A small network was shown many inputs. Here are its activations along a few directions, one row for each input.
Each table varies a few parts of the input and shows all the possible inputs, shuffled.
A made-up example of a description, with smaller parts first: line(4) and (point or ring(9) or (values(3) and ring(8))).
Shared parts are said once, and a part with two or three values counts as separate values.
(in the rows, 100 means zero)

Other details of the inputs vary at random and push rows far along two fixed directions, the same in every table; ignore that.

Rows:
r1: [106, 104, 120, 126, 96, 142, 106, 91, 77, 93, 89]
r2: [100, 99, 93, 98, 98, 94, 88, 106, 98, 105, 102]
r3: [87, 106, 79, 90, 82, 128, 97, 137, 84, 95, 95]
r4: [89, 105, 66, 73, 95, 81, 88, 130, 111, 108, 114]
r5: [104, 102, 126, 115, 96, 137, 132, 82, 86, 80, 81]
r6: [121, 83, 141, 110, 137, 22, 100, 40, 134, 107, 112]
r7: [104, 97, 100, 109, 110, 86, 95, 86, 106, 106, 109]
r8: [56, 99, 29, 29, 70, 68, 92, 180, 124, 100, 92]
r9: [111, 101, 120, 114, 114, 89, 97, 76, 99, 108, 108]
r10: [109, 85, 109, 95, 125, 35, 74, 72, 126, 118, 124]
r11: [107, 87, 122, 97, 125, 46, 105, 57, 122, 104, 107]
r12: [115, 89, 140, 117, 121, 75, 115, 58, 112, 94, 96]
r13: [113, 108, 124, 132, 100, 143, 117, 79, 83, 92, 96]
r14: [105, 103, 118, 122, 92, 145, 107, 97, 78, 92, 92]
r15: [109, 104, 109, 105, 109, 91, 97, 87, 104, 107, 110]
r16: [113, 110, 122, 129, 102, 144, 113, 80, 83, 93, 92]
r17: [114, 109, 130, 131, 101, 139, 114, 78, 79, 94, 94]
r18: [90, 97, 63, 67, 102, 53, 75, 127, 117, 117, 115]
r19: [95, 108, 91, 109, 82, 150, 114, 120, 81, 91, 92]
r20: [102, 102, 108, 118, 90, 146, 103, 103, 78, 90, 87]
r21: [77, 95, 73, 58, 96, 43, 96, 122, 132, 106, 104]
r22: [109, 108, 113, 129, 92, 147, 116, 88, 81, 89, 92]
r23: [112, 90, 102, 104, 125, 35, 80, 65, 126, 119, 122]
r24: [99, 98, 84, 79, 112, 51, 80, 103, 121, 119, 120]
r25: [99, 98, 87, 89, 115, 64, 83, 98, 116, 114, 115]
r26: [105, 110, 115, 122, 97, 149, 115, 94, 80, 94, 92]
r27: [87, 107, 113, 105, 82, 145, 132, 109, 88, 82, 73]
r28: [106, 93, 98, 94, 110, 61, 77, 90, 115, 111, 115]
r29: [85, 102, 90, 81, 88, 92, 111, 115, 112, 94, 87]
r30: [62, 103, 57, 57, 70, 111, 111, 162, 105, 90, 81]
r31: [83, 104, 48, 56, 85, 75, 79, 152, 111, 110, 111]
r32: [89, 105, 75, 92, 88, 124, 101, 128, 92, 98, 99]
r33: [107, 86, 106, 97, 126, 33, 71, 74, 124, 119, 122]
r34: [113, 89, 116, 102, 124, 35, 76, 65, 120, 121, 122]
r35: [112, 107, 129, 129, 98, 139, 111, 83, 78, 92, 94]
r36: [115, 108, 130, 135, 106, 145, 114, 73, 79, 95, 89]
r37: [101, 100, 90, 102, 102, 100, 96, 100, 101, 105, 104]
r38: [99, 104, 87, 98, 102, 101, 95, 107, 100, 105, 102]
r39: [115, 107, 130, 132, 99, 141, 111, 78, 78, 92, 90]
r40: [74, 90, 55, 46, 96, 48, 94, 136, 124, 103, 104]
r41: [105, 103, 115, 119, 89, 152, 107, 101, 79, 87, 91]
r42: [76, 105, 69, 76, 67, 156, 127, 152, 80, 76, 71]
r43: [70, 99, 48, 53, 66, 116, 109, 179, 101, 84, 81]
r44: [85, 99, 75, 71, 85, 100, 112, 127, 103, 89, 90]
r45: [119, 97, 129, 129, 119, 83, 101, 53, 106, 106, 113]
r46: [97, 108, 85, 92, 91, 117, 99, 120, 95, 101, 100]
r47: [97, 95, 97, 86, 94, 91, 110, 113, 109, 88, 90]
r48: [116, 98, 127, 124, 120, 88, 101, 59, 104, 109, 111]
r49: [99, 104, 84, 96, 95, 102, 96, 110, 102, 101, 106]
r50: [106, 92, 111, 110, 111, 94, 88, 85, 101, 103, 105]
r51: [114, 99, 130, 135, 101, 147, 108, 76, 79, 90, 87]
r52: [97, 96, 84, 81, 99, 63, 80, 112, 112, 112, 116]
r53: [75, 101, 67, 69, 69, 135, 119, 164, 91, 79, 78]
r54: [120, 97, 132, 124, 116, 83, 92, 57, 101, 107, 107]
r55: [109, 96, 110, 108, 103, 99, 90, 88, 101, 101, 104]
r56: [97, 106, 100, 107, 80, 151, 106, 122, 79, 88, 92]
r57: [97, 107, 97, 108, 83, 150, 108, 119, 75, 91, 86]
r58: [119, 98, 134, 128, 126, 83, 96, 53, 100, 110, 107]
r59: [107, 101, 110, 109, 116, 89, 93, 81, 104, 108, 107]
r60: [99, 95, 89, 83, 109, 51, 79, 102, 115, 116, 118]
Each input here is: ring(5) and (values(3) or line(9)).
The inputs of r27 and r29 match in every part but the ring(5) part. If r34 is changed in the same way as r27 into r29, which row does it become?
> r54
Which other rows does r24 become when the line(9) part takes its other values? List them by row number.
> r9, r10, r14, r19, r26, r34, r48, r60
A walk changes only the line(9) part. It starts at r41 and steps to r56. List the rest of the walk in order.
> r52, r35, r17, r15, r4, r13, r45
Which other rows does r27 become when the values(3) part takes its other values? List them by row number.
> r11, r12
A walk changes only the ring(5) part. It starts at r40 and steps to r11. List the rest of the walk in order.
> r5, r44, r42
A walk changes only the ring(5) part. It starts at r12 and steps to r6. List the rest of the walk in order.
> r47, r43, r53

Rows:
r61: [82, 110, 93, 88, 58, 173, 107, 161, 64, 80, 73]
r62: [131, 106, 134, 151, 91, 164, 126, 71, 73, 83, 102]
r63: [108, 99, 148, 129, 97, 149, 116, 83, 64, 85, 77]
r64: [100, 75, 71, 73, 117, 26, 61, 107, 133, 108, 120]
r65: [129, 82, 144, 134, 125, 107, 99, 52, 94, 89, 97]
r66: [109, 104, 150, 137, 136, 75, 96, 33, 105, 120, 98]
r67: [108, 106, 138, 113, 117, 46, 85, 61, 118, 127, 119]
r68: [108, 125, 153, 143, 96, 161, 124, 73, 66, 94, 81]
r69: [75, 125, 85, 86, 68, 170, 118, 155, 64, 93, 77]
r70: [105, 86, 124, 108, 132, 35, 133, 49, 141, 93, 90]
r71: [116, 102, 100, 119, 93, 155, 126, 99, 71, 82, 97]
r72: [85, 117, 60, 78, 90, 130, 110, 137, 94, 105, 100]
r73: [141, 96, 134, 135, 128, 76, 101, 38, 106, 101, 123]
r74: [89, 79, 88, 61, 116, 23, 65, 111, 125, 121, 113]
r75: [118, 121, 134, 141, 107, 164, 136, 67, 68, 93, 91]
r76: [91, 90, 87, 51, 111, 10, 107, 98, 149, 101, 92]
r77: [123, 86, 103, 117, 132, 54, 90, 53, 121, 110, 123]
r78: [104, 102, 97, 104, 72, 166, 106, 139, 72, 71, 85]
r79: [98, 108, 75, 72, 110, 23, 76, 105, 139, 132, 141]
r80: [53, 111, 34, 54, 70, 95, 78, 169, 105, 118, 93]
r81: [75, 116, 84, 84, 82, 146, 111, 142, 79, 102, 81]
r82: [136, 88, 132, 134, 138, 81, 105, 33, 106, 103, 117]
r83: [120, 93, 164, 136, 107, 100, 95, 57, 92, 103, 100]
r84: [69, 88, 56, 54, 88, 65, 69, 156, 113, 109, 99]
r85: [108, 79, 84, 72, 104, 24, 61, 114, 133, 110, 132]
r86: [57, 89, 58, 37, 65, 79, 133, 150, 125, 72, 88]
r87: [77, 90, 41, 69, 67, 124, 80, 167, 95, 87, 90]
r88: [88, 105, 54, 104, 63, 183, 114, 145, 74, 81, 84]
r89: [90, 84, 50, 50, 89, 64, 75, 156, 110, 95, 113]
r90: [94, 131, 87, 103, 75, 173, 124, 133, 74, 90, 93]
r91: [115, 112, 130, 142, 127, 114, 113, 44, 99, 108, 101]
r92: [84, 81, 81, 74, 107, 25, 55, 103, 128, 123, 109]
r93: [113, 112, 127, 147, 121, 116, 108, 38, 99, 112, 100]
What do these inputs look like to the network?
> values(3) or (ring(5) and line(6))

Rows:
r94: [84, 122, 85, 105, 85, 129, 105, 124, 89, 104, 101]
r95: [104, 93, 81, 50, 105, 26, 78, 128, 114, 117, 146]
r96: [92, 91, 99, 86, 75, 119, 99, 123, 83, 84, 71]
r97: [111, 94, 112, 107, 102, 119, 94, 102, 88, 98, 79]
r98: [150, 104, 163, 123, 126, 63, 99, 41, 96, 109, 121]
r99: [119, 105, 142, 128, 147, 71, 119, 23, 114, 106, 113]
r100: [91, 93, 66, 75, 100, 107, 67, 137, 95, 112, 113]
r101: [113, 107, 102, 111, 102, 120, 87, 99, 78, 97, 91]
r102: [88, 89, 113, 97, 97, 112, 127, 93, 89, 84, 86]
r103: [102, 115, 70, 102, 90, 134, 98, 119, 77, 111, 100]
r104: [99, 109, 70, 99, 87, 135, 118, 120, 106, 96, 98]
r105: [101, 107, 107, 102, 104, 108, 126, 98, 90, 86, 75]
r106: [130, 90, 156, 129, 138, 62, 93, 35, 107, 98, 90]
r107: [113, 101, 151, 141, 120, 71, 94, 28, 112, 118, 117]
r108: [128, 88, 149, 134, 146, 75, 80, 31, 98, 107, 118]
r109: [100, 109, 98, 103, 111, 133, 119, 90, 99, 104, 102]
r110: [89, 101, 65, 69, 94, 90, 105, 137, 103, 104, 86]
r111: [87, 76, 77, 71, 74, 90, 90, 139, 113, 84, 91]
r112: [102, 119, 111, 88, 73, 124, 106, 139, 86, 99, 111]
r113: [115, 97, 153, 135, 134, 65, 110, 36, 113, 116, 97]
r114: [106, 99, 110, 111, 89, 118, 84, 95, 80, 95, 90]
r115: [101, 112, 100, 99, 90, 117, 120, 83, 96, 94, 86]
r116: [101, 92, 53, 83, 112, 33, 68, 108, 133, 127, 140]
r117: [95, 121, 104, 112, 99, 127, 115, 95, 105, 112, 95]
r118: [84, 95, 50, 80, 71, 95, 93, 136, 106, 98, 114]
r119: [103, 108, 97, 111, 89, 117, 104, 88, 79, 101, 96]
r120: [98, 97, 111, 99, 90, 105, 123, 91, 88, 86, 74]
r121: [100, 99, 82, 107, 85, 130, 89, 130, 88, 84, 101]
r122: [88, 75, 70, 53, 118, 34, 63, 127, 128, 119, 116]
r123: [101, 102, 97, 108, 86, 119, 124, 87, 109, 85, 96]
r124: [89, 84, 84, 81, 84, 78, 114, 115, 116, 85, 94]
r125: [97, 92, 94, 97, 85, 125, 103, 132, 98, 73, 83]
r126: [107, 118, 93, 113, 102, 121, 105, 93, 82, 101, 98]
r127: [93, 80, 123, 96, 96, 117, 102, 97, 88, 84, 85]
r128: [101, 88, 90, 100, 85, 130, 96, 132, 97, 85, 85]
r129: [84, 101, 80, 95, 82, 130, 107, 114, 77, 97, 106]
r130: [93, 100, 119, 115, 84, 119, 85, 100, 87, 102, 95]
r131: [97, 98, 122, 112, 97, 121, 94, 108, 96, 103, 82]
r132: [92, 106, 73, 102, 97, 136, 103, 120, 75, 110, 111]
r133: [128, 105, 120, 105, 85, 119, 109, 111, 93, 86, 118]
r134: [117, 92, 164, 133, 131, 65, 94, 41, 114, 104, 93]
r135: [86, 82, 70, 60, 123, 25, 90, 113, 127, 120, 118]
r136: [115, 103, 102, 116, 104, 126, 80, 100, 77, 109, 95]
r137: [98, 111, 115, 118, 98, 122, 86, 104, 89, 101, 97]
r138: [93, 99, 111, 99, 112, 115, 128, 97, 92, 84, 88]
r139: [109, 87, 108, 118, 84, 122, 88, 96, 93, 86, 101]
r140: [88, 111, 119, 107, 101, 112, 124, 102, 103, 90, 82]
r141: [117, 94, 101, 124, 99, 130, 82, 102, 92, 99, 105]
r142: [91, 125, 106, 109, 98, 120, 123, 92, 104, 100, 93]
r143: [88, 111, 76, 99, 96, 131, 109, 120, 77, 97, 108]
r144: [77, 94, 110, 92, 73, 122, 99, 130, 95, 88, 77]
r145: [77, 117, 90, 90, 73, 125, 120, 114, 100, 97, 89]
r146: [85, 100, 120, 102, 85, 109, 123, 95, 98, 91, 80]
r147: [98, 109, 71, 107, 85, 131, 108, 122, 92, 90, 106]
r148: [95, 82, 66, 70, 113, 24, 89, 116, 141, 112, 117]
r149: [82, 92, 67, 51, 111, 28, 90, 98, 138, 115, 125]
r150: [89, 104, 66, 81, 111, 33, 66, 109, 129, 141, 135]
r151: [107, 120, 95, 107, 104, 126, 116, 90, 99, 105, 91]
r152: [99, 88, 113, 105, 96, 125, 86, 93, 80, 93, 102]
r153: [105, 112, 93, 110, 99, 123, 126, 92, 111, 85, 97]
r154: [126, 88, 146, 136, 136, 60, 121, 34, 120, 91, 100]
r155: [95, 111, 59, 58, 117, 25, 90, 103, 136, 118, 114]
r156: [101, 107, 113, 122, 99, 129, 78, 105, 90, 113, 101]
r157: [84, 79, 73, 50, 117, 26, 70, 126, 129, 107, 114]
What do these inputs look like to the network?
> values(4) and (point or (values(3) and ring(5)))
The inputs of r135 and r110 match in every part but the values(4) part. If r157 is changed in the same way as r135 into r110, which row does it become?
> r106
The inputs of r132 and r150 match in every part but the values(4) part. If r95 is changed in the same way as r132 into r150, which row does it become?
> r112
A walk changes only the ring(5) part. It starts at r136 and steps to r97. List the rest of the walk in order.
> r110, r151, r103
Which other rows does r152 become when the values(4) part takes its other values? List them by row number.
> r114, r130, r139
Which other rows does r140 become when the values(3) part takes its other values? List them by row number.
> r113, r146
